These are the activations of a small neural network, seen along a few directions. Each row is one input.
Each table varies a few parts of the input and shows all the possible inputs, shuffled.
A made-up example of a description, with smaller parts first: one of 2 separate values, together with either a single point or one of 11 places around a ring or (one of 4 places along a line, together with one of 5 places around a ring).
Shared parts are said once, and a part with two or three values counts as separate values.
In the rows, zero is written as 128.

Other details of the inputs shift rows strongly along two fixed directions, in all tables alike. That doesn't count.

Table:
x1: [133 163 132 180 155 128 110 126 153 103 102 157 122 100 157]
x2: [115 104 119 121 103 100 139 115 134 154 107 107 163 125 110]
x3: [137 106 130  96 110 126 146 145 119 122 150 121 127 143 126]
x4: [129 153 156 105 122 152 107 126 134  98 149 145  87 120 105]
x5: [141 100 126 114 116 128 138 142 124 122 135 126 145 140 136]
x6: [162 134 134 155 123  96 100 112 140 115 128 136 133 122 145]
x7: [154 117  99 218 123  60 122 130 156 133  85 143 180  89 175]
x8: [136 141 133 156 120 105 104 107 147 128 111 146 124 104 121]
x9: [147 125 120 172 125 102 130 153 143 114 112 143 154 104 166]
x10: [101 110 110 118 126 123 168 137 133 143 113 109 149 131 126]
x11: [126 142 152 105 123 148 116 131 132 108 139 140 101 119 111]
x12: [136 146 139 112 138 126 111  90 134 133 135 133  91 138 107]
x13: [130 170 134 156 151 141 103 136 121 113 146 146  95 121 140]
x14: [103 111 106 123 132 127 158 152 105 158 127 105 147 136 135]
x15: [145 103 134  93 113 142 138 134 118 119 154 121 131 148 122]
x16: [115 123 123 103 135 156 139 133  99 142 153 111 123 152 115]
x17: [104 108 114 115 130 124 167 138 131 145 110 109 150 130 129]
x18: [112 122 126  97 135 151 139 139  97 145 146 114 114 151 122]
x19: [114 116 131  90 134 152 145 122 123 130 132 117 121 149 111]
x20: [148 121 120 171 125 107 127 149 141 114 108 146 156 108 169]
x21: [135 157 151 141 132 145  97 128 142  95 124 158 104 104 130]
x22: [107  99 118 117 111 132 149 141 131 136 109 119 161 122 118]
x23: [134 164 135 156 156 150  96 131 118 113 140 148 102 126 141]
x24: [115 108  99 129 124 106 145 123 109 179 121 101 143 141 123]
x25: [141 160 151 109 140 133  97  86 134 121 141 131  88 143 107]
x26: [134 154 150 111 146 164 114 109 132 103 147 139  92 137 112]
x27: [115 113 104 129 124 106 141 122 109 174 121  94 153 146 125]
x28: [117 114 137  92 112 153 137 127 124 124 138 120 129 133 100]
Each input here is: one of 4 places along a line, together with either one of 2 separate values or one of 5 places along a line.
Q: Which other rows agree with x6 in the place on the line of 4? List them by row number.
A: x3, x5, x7, x9, x15, x20
Q: Which other rows agree with x16 in the place on the line of 4? List them by row number.
A: x13, x14, x18, x23, x24, x27
Q: Which other rows does x12 become when the choice among 2 separate values takes its other values? List them by row number.
A: x25

Table:
x29: [126 142 156  99 155 191  99 139 102 105 140 149  89 145 134]
x30: [ 98  96  90 144 126 141 199 161 128 154 103  97 214 122 146]
x31: [ 89  99 112  92 118 132 183 183  95 152 136  81 157 139 136]
x32: [126  72 124  85 107 104 169 124 134 134 121 104 162 150 123]
x33: [122 155 105 226 139  71 120 121 165 150  59 147 165  73 166]
x34: [151 188 158 168 147 131  56  85 149 100 134 157  80 103 114]
x35: [136 159  98 231 155  65 119 119 169 142  67 148 163  92 183]
x36: [ 70  97  97  97 113 154 186 173 122 138 121 105 156 146 116]
x37: [150  90 136  56 100 134 143 122 115 141 159 106 108 170 105]
x38: [153 161 148 118 146 137  85  82 130 110 154 129  80 147 105]
x39: [123  90 107 106 105 102 149 123 104 161 139  97 158 160 119]
x40: [152 171 144 179 129 116  66 113 132 110 137 167 110 103 131]
x41: [147 143 142 178 122 100 105 118 163  91  99 162 142  80 146]
x42: [136  89 134  61  91 135 141 129 116 147 147 111 121 143  93]
x43: [139 168 171  80 168 207 102 127  96  86 204 162  15 147 105]
Q: What do these inputs look like to the network?
A: either one of 5 separate values or (one of 2 separate values, together with one of 5 places along a line)
Q: Which other rows does x34 become when the place on the line of 5 takes its other values? List them by row number.
A: x33, x40, x41, x42

Table:
x44: [ 88  62 120  54 120 152 189 129 112 161  89  82 183 153 113]
x45: [130 147 175  62 106 189  89 113 103  93 199 151  44 136  60]
x46: [194 172 182  61 132 156  40  48  96 100 211 134  39 185  76]
x47: [118 168  97 210 154  97 144 142 150 150  98 130 135  83 163]
x48: [144 135 124 146 143 161  90 131 105 127 144 143 124 151 135]
x49: [174 152 200  43 141 177  80 121 102  80 178 162  24 152 124]
x50: [ 98 107 102 210  98  85 133 173 138 151  51 134 225  56 169]
x51: [167 186 146 205 154  95  96 158 167  57 125 174 108  93 193]
x52: [143 107 159  53  80 113  93  92 125 142 162 108  99 138  50]
x53: [142 144  87 238 149 107 132 152 143 136 109 125 198  96 179]
x54: [155 173 143 216 161 136  61 131 121 104 112 162 139  97 184]
x55: [145 177 132 204 168 150  81 111 172  76  82 190 122  92 157]
x56: [152 186 178  73 140 120  62  49 125 132 180 145  15 160  82]
x57: [161 128 170  48 136 174 116 116 104  84 201 159  31 163 102]
x58: [ 62  21  75  80  57 117 205 174 101 204  94  78 220 136  98]
x59: [136  86 124  72 113 128 187 155 123 139 156 109 128 148 128]
x60: [ 93  77 100  80 108 128 185 157  91 164 154  53 187 185 120]
x61: [132  84  78 210 124  77 157 175 151 140  59 155 197  92 199]
x62: [130 190 111 236 168 110  80 133 148 126  80 182 103  85 171]
x63: [126 186 131 216 165 113 114 129 192  67  89 156 159  89 172]
x64: [120 131 145  83  95 154 137 140 115 125 170 119 112 122  82]
x65: [143 135 124 154 149 157 106 122 106 120 164 136 119 143 127]
x66: [ 58  50  93  53 111 111 209 153  79 225  90  56 174 157 115]
x67: [105 135 144  74  87 140 134 152 115 113 163 106 122 138  91]
x68: [140 170 127 209 171 144 105 107 176  75  99 179 126  87 151]
x69: [121 159 160  52 153 182 110  98  94 127 194 133   8 164  75]
x70: [127 153 111 196 156 127 149 125 180 106  89 143 173  88 156]
x71: [ 51  70  76  69 106  92 229 164  99 202 112  39 182 166 114]
x72: [109  40 111  49  87  98 208  81 133 183  96  58 190 179  78]
x73: [176 107 113 185 109  47 118 108 173 129  92 139 155 105 177]
Q: What do these inputs look like to the network?
A: one of 5 separate values, together with either a single point or one of 5 places along a line
Q: Changing only the choice among 5 separate values turns x55 into x62. The same change can be made to x63. Which row results?
A: x71
Q: Which other rows does x50 become when the choice among 5 separate values takes its other values? List them by row number.
A: x44, x49, x54, x66
Q: Which other rows agree with x67 in the choice among 5 separate values? List them by row number.
A: x45, x50, x52, x58, x64
